These are the activations of a small neural network, seen along a few directions. Each row is one input.
In each table, some parts of the input vary, and every possible input appears once, in random order.
Descriptions start from the smaller parts, as in this example, which fits no table here: values(2) and (point or line(9) or (ring(5) and line(6))).
Shared parts are said once, and a part with two or three values counts as separate values.
In the rows, zero is written as 128.

Other details of the inputs shift rows strongly along two fixed directions, in all tables alike. That doesn't count.

Rows:
r1: [108  79 122  77 112  72 132 130 196 153 104 124 123 124 128]
r2: [144 123 108 140 180 167 148  86  97 147 107 154 122 158 129]
r3: [140 191 153 193  86 134 156 142  67  54 157 112 135  93 140]
r4: [150 203 152 194  83 134 150 141  85  54 158 121 145  79 133]
r5: [153 133 121 127 185 176 128  90 107 152 119 160 130 148 113]
r6: [143 120 107 142 180 169 147  90  97 146 104 154 121 159 127]
r7: [156 137 106 138 180 166 142  79 115 149 109 163 131 146 123]
r8: [150 146 118 128 177 177 131  86 113 158 108 162 140 150 121]
r9: [ 97  63 135  74 113  81 121 139 171 153 109 106 117 139 128]
r10: [154 134 105 140 180 168 141  83 115 149 107 164 130 146 120]
r11: [141 118 106 145 180 170 147  93  98 146 102 155 120 160 125]
r12: [145 120 119 134 181 174 131  87  91 151 114 145 126 161 122]
r13: [ 83  65 106  73 101  58  87 180 205 166 139  95 110 137 141]
r14: [139 186 162 189  85 142 139 147  62  57 162 103 137  96 130]
r15: [144 136 113 137 175 184 129 101 115 156  99 166 134 152 112]
r16: [104  90 135  64 107  82 122 135 195 161 105 123 132 127 130]
r17: [106  93 136  62 107  81 122 131 194 162 107 122 134 126 133]
r18: [129 210 138 226  64 143 107 205  70  42 197  95 129  86 135]
r19: [ 94 132 179 134  18  54 130 199 137  57 158  66 131  74 137]
r20: [102  87 134  66 107  83 121 138 195 161 103 124 131 127 128]
r21: [ 99 142 171 133  20  44 148 185 142  57 156  73 130  69 151]
r22: [140 131  84 149 187 179  97 118 107 164 140 145 117 168 130]
r23: [ 90  77 111  62 101  53  89 161 205 168 149  90 114 134 152]
r24: [110  82 123  75 112  71 133 126 196 153 106 124 123 123 131]
r25: [143 117 118 136 180 175 130  91  91 150 112 145 125 162 119]
r26: [ 88  74 110  64 100  55  88 166 205 167 146  92 113 135 149]
r27: [148 125 118 134 184 180 126 101 108 150 113 162 127 150 106]
r28: [143 196 165 189  84 146 135 161  78  53 165 118 140  81 118]
r29: [149 128 119 131 184 179 126  97 108 150 115 162 128 149 108]
r30: [147 201 166 184  85 143 136 153  77  55 169 116 143  80 123]
Each input here is: line(5) and (point or ring(5)).
Question: The inputs of r25 and r14 match in every part but the line(5) part. If r2 is changed in the same way as r25 into r14, which row does it become?
Answer: r3
Question: Which other rows does r18 become when the line(5) part takes its other values? List them by row number.
Answer: r13, r22, r23, r26
Question: Which other rows agree with r19 in the line(5) part? List them by row number.
Answer: r6, r18, r20, r24, r29
Question: Which other rows does r7 become when the line(5) part takes its other values? List them by row number.
Answer: r1, r4, r10, r24

Rows:
r31: [121 100 127  95 121  86 150 108 158 140 108 125 125 128 142]
r32: [122 108 127 102 137 112 124 129 142 140 136 125 120 133 133]
r33: [123 105 142  97 132 116 128 128 141 136 125 129 124 126 118]
r34: [123 120 136 101 122 117 115 127 152 146 120 126 137 129 123]
r35: [119 109 142  96 129 118 128 130 142 139 122 130 127 128 122]
r36: [124 121 127 107 123 119 118 134 164 143 120 138 131 122 121]
r37: [132 226 152 208  42 126 129 193  94  36 182 102 142  65 138]
r38: [128 114 121 107 133 111 112 124 149 145 137 120 127 130 130]
r39: [124 122 111 112 129 115 116 133 163 148 132 132 125 127 133]
r40: [154 154 130 154 157 173 122 108  95 125 131 146 138 131 110]
r41: [ 96 155 162 159  23  70 125 201 119  56 173  65 129  80 153]
r42: [111 110 106 120 130 112 120 141 147 146 126 122 120 142 140]
r43: [118 113 126 101 134 114 125 131 143 143 133 125 123 136 137]
r44: [141 138 127 161 153 176 129 115  79 123 125 134 126 146 120]
r45: [124  92 146  89 119  92 154 106 159 131  99 128 130 117 120]
r46: [126 116 121 106 131 111 112 125 150 146 135 120 129 132 132]
r47: [109 159 172 147  33  65 130 197 126  47 182  77 128  66 139]
r48: [126  94 127  96 125  85 150 105 156 135 113 124 122 125 136]
r49: [113 109 121 115 124 117 123 142 147 142 114 128 126 137 128]
r50: [122 125 111 111 127 115 116 134 164 149 130 132 126 129 135]
r51: [139 140 113 166 157 170 124 115  78 125 137 129 121 150 133]
r52: [142 136 127 161 154 175 129 114  78 122 127 134 125 145 118]
r53: [141 147 116 166 155 174 129 125  92 124 122 148 129 142 118]
r54: [117 104 122 115 127 115 123 140 147 139 117 127 123 135 124]
r55: [154 157 121 159 156 176 124 115 108 124 129 157 133 126 109]
r56: [122  95 147  88 117  93 155 107 160 133  96 129 132 119 123]
r57: [144 153 135 147 157 177 135 115  87 124 126 150 132 135 117]
r58: [149 163 115 158 156 171 118 111  96 132 138 141 136 139 129]
r59: [118  93 118 116 134 112 118 127 132 140 134 109 114 143 136]
r60: [149 158 120 159 149 160 159  93  90 121 113 150 134 136 138]
r61: [147 166 115 157 155 172 119 112  96 133 137 141 137 140 131]
r62: [120  97 146  88 115  94 155 108 161 135  94 129 133 120 125]
r63: [126 115 136 102 126 115 115 125 151 143 123 126 135 127 119]
r64: [147 148 136 148 160 175 134 113  87 121 129 149 130 133 113]
r65: [124 118 136 101 124 116 115 126 152 144 122 126 136 128 121]
r66: [120 111 127 102 135 112 124 130 142 142 134 125 121 135 135]
r67: [127 117 112 113 132 113 116 131 162 144 136 131 122 125 128]
r68: [150 153 139 153 148 167 164  89  92 115 100 155 141 128 119]
r69: [118 100 107 121 136 109 119 137 144 140 133 121 114 137 132]
r70: [142 158 121 153 160 172 131 116  88 127 137 144 129 142 132]
r71: [116  95 118 115 132 112 118 129 132 142 132 110 115 145 138]
r72: [119 103 126  95 118  87 150 109 159 142 106 125 127 129 144]
r73: [148 168 119 157 150 180 125 119 110 130 122 160 138 131 117]
r74: [112 101 117 114 129 114 118 131 133 145 129 110 118 147 142]
r75: [121 123 135 100 121 118 116 128 153 147 118 126 139 130 125]
r76: [104 154 168 160  23  69 129 209 132  46 164  80 131  67 131]
r77: [155 149 121 160 155 156 158  89  89 114 120 148 129 132 130]
r78: [115 105 107 120 133 110 119 139 146 143 129 121 117 140 136]
r79: [116 103 146  87 111  97 156 111 162 139  91 130 137 123 130]
r80: [120  99 123 116 130 114 123 138 145 136 121 126 120 132 120]
r81: [112 102 132 109 122 121 123 132 134 143 116 115 124 143 131]
r82: [122 204 150 218  48 119 133 198  78  32 181  92 133  74 141]
r83: [151 161 106 164 158 171 122 116 107 128 140 151 128 131 123]
r84: [142 156 135 147 155 179 135 116  88 125 125 150 134 137 119]
r85: [152 160 121 159 155 177 124 116 108 125 127 158 134 127 111]
r86: [116 102 107 121 135 109 119 138 145 142 131 121 116 138 134]
r87: [113  99 132 109 123 120 123 131 134 142 118 115 123 142 129]
r88: [144 133 128 162 156 174 129 113  78 120 129 134 124 143 116]
r89: [125 119 121 106 130 112 112 126 151 148 133 120 130 133 134]
r90: [122 124 127 106 121 120 118 135 165 145 118 138 132 123 123]
Question: The inputs of r65 and r89 match in every part but one. If r62 is changed in the same way as r65 into r89, which row does it become?
Answer: r31
Question: The inputs of r39 and r36 match in every part but one. If r42 is changed in the same way as r39 into r36, which row does it become?
Answer: r49
Question: What is each input in this table made of?
Answer: values(2) and line(5) and (point or ring(5))
Question: Which other rows agree with r43 in the values(2) part and the line(5) part? List them by row number.
Answer: r50, r58, r72, r74, r82
Question: Which other rows does r90 become when the line(5) part takes its other values? List them by row number.
Answer: r36, r55, r73, r85
Question: Which other rows does r69 become when the ring(5) part takes its other values? List them by row number.
Answer: r38, r47, r59, r67
Question: Which other rows does r64 become when the values(2) part takes its other values? List them by row number.
Answer: r32
